These are the activations of a small neural network, seen along a few directions. Each row is one input.
In each table, some parts of the input vary, and every possible input appears once, in random order.
Descriptions start from the smaller parts, as in this example, which fits no table here: values(3) and (point or line(9) or (line(4) and ring(8))).
Shared parts are said once, and a part with two or three values counts as separate values.
In the rows, 128 means zero.

Other details of the inputs vary at random and push rows far along two fixed directions, the same in every table; ignore that.
To show where, the next rows are all for the same input, with only those details redrawn:
[140 129 151 148 122 137 146 145 119 163 128 152 131 113 181]
[ 61  38 186 109  83  33 137  80  76 147  97  27 140 142  69]
[ 94  87 176 141  95  88 153 117  77 161 115  94 128 114 140]
[140 128 151 149 122 136 146 146 119 162 128 152 131 114 182]
[170 109 118  93 160 113  84 124 219 127 101 127 164 188 111]

A family of inputs:
r1: [167 132  64  86 126 150  75 115 211  81 109  84 176 167 112]
r2: [178 150 102 110 125 149  47  92 212  87 127 116 144 186  74]
r3: [150 132  48  77 162 152 109 114 201  55 102  92 180 164 104]
r4: [ 63  38 184 111  83  33 136  81  77 145  96  28 139 144  70]
r5: [142 155  64  75 138 151  68 120 217  74 133 105 119 165  68]
r6: [127 147  99 153 161 158 156 152  80 114 148 150 114  85 128]
r7: [104 120 160 130 140 139 173 149 108 144 129 193 148 129 174]
r8: [150 149 100 127 157 166 130 120 138  74 114 122 176 140 119]
r9: [ 96 120 156 126 153 139 152 163  94 136 146 208 118 121 149]
r10: [135 125 150 137 115 117 111 124 147 155 139 144  93 147 142]
r11: [119 158 118 161 150 176 146 142  71  84 143 149 128  88 130]
r12: [148 164 123 161 109 124 127 131 121 164 151 138  83 105 163]
r13: [ 86 131 146 136 104  77 149 118  69 149 144  90  70  88  94]
r14: [151 156 121 168  96 153 125 127 113 151 154 140  94 105 147]
r15: [ 73  64 169 125  61  71 120  61  56  97  94   5 162 128  50]
r16: [146 111 143  92 127 110  61 119 229 137 122 170 128 220  98]
r17: [137 145 102 153 147 160 176 138  92 123 128 134 144  93 154]
r18: [166 141 103 127 138 114 116 128 161 145 113 110 146 130 135]
r19: [142 155  88 121  96 160  86 113 171 107 146 107 114 136 134]
r20: [126 155 102 142 171 128 157 153  90 129 145 149 105  81 144]
r21: [121 152 153 134 131 133 141 155 115 152 154 175  75 112 144]
r22: [132 121 140  71 151 112  72 136 219 122 124 181 118 209  71]
r23: [156 144 116 163 109 158 144 138 105 147 129 128 140  95 160]
r24: [138 153 106 146 158 129 180 140 103 135 131 134 135  89 168]
r25: [118 121 173 142 103 138 140 150 121 172 124 185 143 133 180]
r26: [137 133  43  75 177 153  87 125 193  49 119 107 151 156  76]
r27: [141 169 110 141 130 156 124 143 126 133 149 149  87 108 110]
r28: [123 130 137 136 158 138 177 144 105 138 128 160 136 110 176]
r29: [ 38  37 170  97 134  32 148  92  52 109 114  52 114 128  41]
r30: [126 180 139 158 108 173 129 132  96 108 155 151  98  91 119]
Changing only one part turns r28 into r3. The same change can be made to r21. Which row results?
Answer: r5
What is each input in this table made of?
Answer: ring(5) and line(6)
Change only the line(6) part in r6. List by row number the other rows that result.
Answer: r9, r11, r20, r26, r29
Change only the line(6) part in r16. List by row number the other rows that result.
Answer: r2, r10, r12, r14, r19

A family of inputs:
r31: [142 114 143 101 139 134 103 133 189 130 112 163 162 180 132]
r32: [129 121 127 125 129 111 144 136 134 152 133 125 118 120 161]
r33: [126 150 100 128 137 171 153 142 113  94 132 140 147 106 149]
r34: [158 172 150 158 144 170 134 165 147 160 152 226 107 127 178]
r35: [ 94 139 188 166  82 140 161 155  68 179 159 177  78  88 180]
r36: [146 124  79  89 184 138  92 119 178  64 108 114 165 164  69]
r37: [115  68 140  56 130  67  58  91 219 110  97  88 149 228  47]
r38: [170 160 112 148 154 169 162 171 134 157 129 195 140 101 223]
r39: [ 79 101 165 150  91  78 173 128  46 173 139  94  86  77 137]
r40: [123 113 164 134 132 131 128 135 118 144 125 170 139 145 142]
r41: [137 110  58  48 166 112  60  93 238  55 103  75 159 209  33]
r42: [ 99 170 136 178 118 161 189 149  22 126 165 154  88  43 165]
r43: [ 91 112 149 153  65  99 133 100  63 142 138  67  96  95 103]
r44: [100 100 160 158  88 111 153 101  49 129 123  68 135  93 115]
r45: [ 87 110 163 166  60 120 174 108  37 138 128  73 135  76 148]
r46: [ 87  43 148  96 138  32 124  87 109 123  85  36 154 161  48]
r47: [213 203  83 146 165 192  92 149 202 123 137 182 130 140 151]
r48: [202 179  94 129 196 161 119 165 195 149 132 201 125 138 167]
r49: [ 59  80 123  97 104  70 118  86  86  91 123  39 110 126  30]
r50: [201 190  77 133 138 194  90 147 212 121 141 172 137 143 180]
Changing only one part turns r34 into r37. The same change can be made to r42. Which row results?
Answer: r41
What is each input in this table made of?
Answer: line(4) and ring(5)
